Here are a small network's activations along a few directions, averaged over the inputs that share one value of a field.
Values that are neighbours, or in one group, have similar rows; names and order tell nothing.
In the rows, zero is written as 500.
Strong random noise was added to every row along 3 fixed directions; ignore it. To show where, here is one row again and again, with new noise each time:
[186 653 421 754 352 178 724 419 461 619 278 327 411 543 383 257]
[479 509 529 583 469 556 437 607 548 529 560 455 548 550 444 574]
[312 580 552 453 584 251 453 364 401 467 563 303 486 240 419 409]
[338 621 501 615 443 374 525 495 496 576 464 343 508 482 400 433]
[323 697 439 797 286 451 629 603 582 705 331 352 520 720 368 417]


Bevuz, 11 values:
f7: [480 215 410 500 486 299 741 338 451 311 381 638 291 535 611 305]
f10: [486 710 348 595 297 443 810 515 477 700 115 616 497 647 553 354]
f8: [547 851 531 370 478 537 470 429 503 691 435 332 602 409 456 455]
f2: [432 712 443 344 557 258 620 284 352 555 307 480 453 266 560 313]
f3: [440 544 537 492 533 500 394 475 502 518 600 377 559 438 424 525]
f11: [565 551 459 490 479 538 602 457 530 578 397 567 480 578 562 431]
f9: [491 820 516 431 472 536 487 394 527 667 429 279 564 479 446 402]
f6: [445 439 504 557 519 533 401 543 501 466 609 485 522 521 448 593]
f1: [684 357 519 550 437 792 468 661 630 484 564 614 531 752 538 633]
f5: [325 461 465 473 544 200 619 300 390 403 463 389 371 347 476 311]
f4: [462 274 537 549 582 473 389 557 463 337 603 624 449 465 521 598]
Bevuz is arranged as a line.
Going along Bevuz from f4 by way of its neighbour f6, in what order are f10, f2, f1, f5 met?
Answer: f5, f1, f2, f10
List every value one step from f11, in the order listed.
Answer: f8, f9

Ruf, 11 values:
w4: [649 349 502 542 462 703 502 634 595 461 530 604 491 677 543 586]
w11: [419 525 542 470 575 427 372 452 471 463 616 381 532 371 445 520]
w8: [594 431 569 451 521 627 390 546 553 465 646 495 542 513 488 598]
w2: [456 465 366 586 398 343 779 486 447 531 224 685 393 591 592 355]
w5: [587 425 559 303 653 490 410 381 457 383 636 509 460 312 551 510]
w9: [533 521 565 463 549 651 260 622 540 485 723 435 622 452 432 714]
w1: [428 452 525 588 521 501 411 581 492 487 577 508 534 515 448 600]
w7: [625 417 466 523 446 611 597 569 526 494 400 676 482 641 586 509]
w10: [735 238 485 436 538 701 528 622 519 399 495 861 489 621 678 629]
w6: [386 450 468 600 461 389 565 462 489 464 449 470 421 541 469 417]
w3: [524 467 464 478 512 448 600 427 485 484 435 545 440 499 553 415]
Ruf is arranged as a line.
Going along Ruf from w1 by way of its neighbour w9, in what order are w4, w2, w7, w6 met?
Answer: w6, w4, w7, w2
What is the length, in steps, of the shortest route from w5 to w8?
Answer: 2

Mimo, 9 values:
n9: [368 636 577 578 482 611 167 556 600 544 771 121 574 577 240 650]
n1: [688 360 596 322 576 592 511 432 459 370 608 610 521 338 627 497]
n6: [433 680 485 722 269 630 544 689 587 690 300 430 584 825 365 530]
n4: [603 934 282 397 319 522 673 599 549 702 215 244 645 474 521 381]
n5: [560 590 571 467 430 712 439 543 628 683 583 564 656 587 547 576]
n2: [504 561 553 392 626 461 349 357 546 555 577 475 448 452 502 481]
n8: [417 213 490 578 688 387 521 543 354 301 543 710 429 401 541 597]
n7: [337 438 493 812 462 374 509 490 519 498 457 480 367 668 409 428]
n3: [600 726 486 379 396 568 630 521 488 630 403 453 595 429 509 480]
Mimo is arranged as a line.
List every value one step from n1, in the order listed.
Answer: n5, n3
List every value one step from n6, in the order listed.
Answer: n2, n8
